[[123 130 127 118 141 133 136 124 125 122]
 [137 128 120 132 131 122 112 139 127 134]
 [116 124 131 112 152 134 137 131 125 123]
 [134 135 125 130 137 135 127 130 125 128]
 [129 123 128 125 121 120 133 127 132 125]
 [139 121 145 135 111 126 124 126 122 131]] out 127

[[113 116 150 135 116 128 107 125 105 143 132 144]
 [133 126 140 109 139 145 149 108 147 121 117 144]
 [146 152 149 129 110 114 134 122 119 149 134 113]
 [130 143 105 128 114 122 149 139 111 117 116 151]
 [107 108 114 135 149 105 137 105 115 115 107 108]
 [145 141 145 137 146 137 127 125 149 142 146 153]
 [133 106 129 128 117 116 135 147 115 137 150 132]] out 150

[[104 138 134 125 109 150 148]
 [109 123 154 121 141 128 139]
 [118 124 116 146 154 110 122]
 [148 125 139 140 141 137 139]
 [107 104 141 126 127 107 113]
 [129 112 146 149 111 123 150]
 [148 143 132 149 112 131 120]
 [151 135 152 143 143 128 131]
 [138 109 119 138 110 126 122]] out 134

[[134 137 128 127 125 135 130]
 [131 127 128 140 119 136 128]
 [112 116 135 131 124 102 138]
 [129 126 112 130 117 130 121]
 [114 136 122 137 122 101 133]
 [145 102 137 140 120 141 121]] out 128

[[118 119 132 124 130 148 141 126 141 134 129 119 115 136 133 123]
 [118 117 132 124 133 148 138 126 143 134 130 118 114 136 133 122]
 [111 121 125 113 125 136 126 121 125 129 136 136 125 134 130 137]
 [128 131 125 122 136 144 115 143 133 110 122 135 138 133 135 132]
 [127 131 126 124 133 146 116 143 131 109 122 135 136 132 136 130]
 [122 124 127 112 117 123 131 129 119 130 120 124 137 130 118 124]
 [126 131 142 127 122 131 134 129 135 132 120 107 117 125 132 145]
 [142 143 127 140 114 135 130 132 130 138 141 117 109 126 126 142]
 [127 132 143 126 122 131 136 127 134 130 123 109 117 123 130 142]
 [130 131 133 131 127 126 129 127 143 127 138 136 130 126 142 124]
 [128 133 123 123 135 145 116 143 133 109 121 134 136 132 136 132]
 [142 126 136 104 145 146 130 138 131 122 126 128 127 132 131 130]] out 132
---
[[107 119 123 116 103 146 121]
 [104 120 145 129 116 140 119]
 [133 124 134 139 134 119 132]]	139

[140 153 149 130 121 125]	149

[122 119 114 106 113 123 150]	106

[135 117 108 117 111 114 107]	117

[[128 127 129 154]
 [128 128 129 133]]	128

[[130 130 130 140 118 123]
 [130 125 102 127 143 146]
 [132 131 125 129 129 131]]	125

[[116 135 101 115]
 [143 109 115 112]]	143

[145 137 113 112 141 157]	113

[143 133  98 129 137]	133

[135 123 138 118 137 104 102]	118
---
[112 140 155 146 105 131 145]
145
[110 117 139 141  99 147 152]
152
[127 113 113 106 121]
121
[ 99 143 127 140]
140
[141 136 122 154 128 124]
124
[126 155 126 124 129 136 128]
128
[125 155 137 140]
140
---
((132, 123, 129, 136, 147), (102, 102, 103, 109, 120), (130, 122, 129, 124, 125)): 130
((121, 147, 100, 144, 119, 119), (134, 111, 115, 119, 124, 104), (124, 112, 122, 127, 146, 146)): 124
((129, 152, 137, 120, 129, 147), (104, 137, 134, 130, 140, 117), (131, 129, 144, 143, 120, 124)): 131
((106, 144, 138, 104, 114), (103, 152, 136, 104, 107), (125, 130, 142, 107, 124)): 125
((132, 134, 125, 116, 115, 106), (116, 120, 127, 126, 145, 112), (138, 132, 124, 122, 133, 121)): 138
((129, 112, 133, 108, 111, 128), (126, 136, 114, 106, 127, 136), (115, 142, 134, 112, 104, 129)): 115
((130, 135, 107, 136, 141), (127, 123, 132, 115, 145), (129, 139, 148, 106, 124)): 129
---
[[150 118 113 124 122]
 [130 128 126 123 112]
 [124 134 107 119 140]] ⇒ 113

[[122 125 133 124 127 126 127]
 [123 139 125 111 128 138 122]
 [124 157 138 113 119 130 131]] ⇒ 133

[[126 108 127 148 116]
 [135 128 126 126 125]
 [150 132 124 115 128]] ⇒ 127

[[135 126 127 134 127 131]
 [109 122 126 130 155 132]
 [126 132 124 129 127 116]] ⇒ 127

[[140 132 131 147]
 [139 127 129 141]
 [114 151 129 152]] ⇒ 131

[[136 140 130 107 128]
 [132 140 137 149 131]
 [128 124 121 142 133]] ⇒ 130

[[143 155 127 122 135 121]
 [139 140 120 123 137 132]
 [143 156 128 120 135 122]] ⇒ 127

[[125 119 116 148 115]
 [123 143 129 132 145]
 [121 135 151 127 133]] ⇒ 116

[[109 121 142 105 139]
 [117 120 143 122 121]
 [ 99 114 111 110 141]] ⇒ 142
---
[[126 122 148 118 118]
 [138 144 112 127 142]
 [123 117 151 123 117]] → 118

[122 136 149 120 107  99 137] → 137

[124 132 110 102 144] → 144

[[118 141 145 154]
 [130 105 137 152]] → 154

[138 126 107 117 109 145 136] → 136

[121 122  98 115 132 129 117] → 117

[134 106 135 119 132 107] → 107
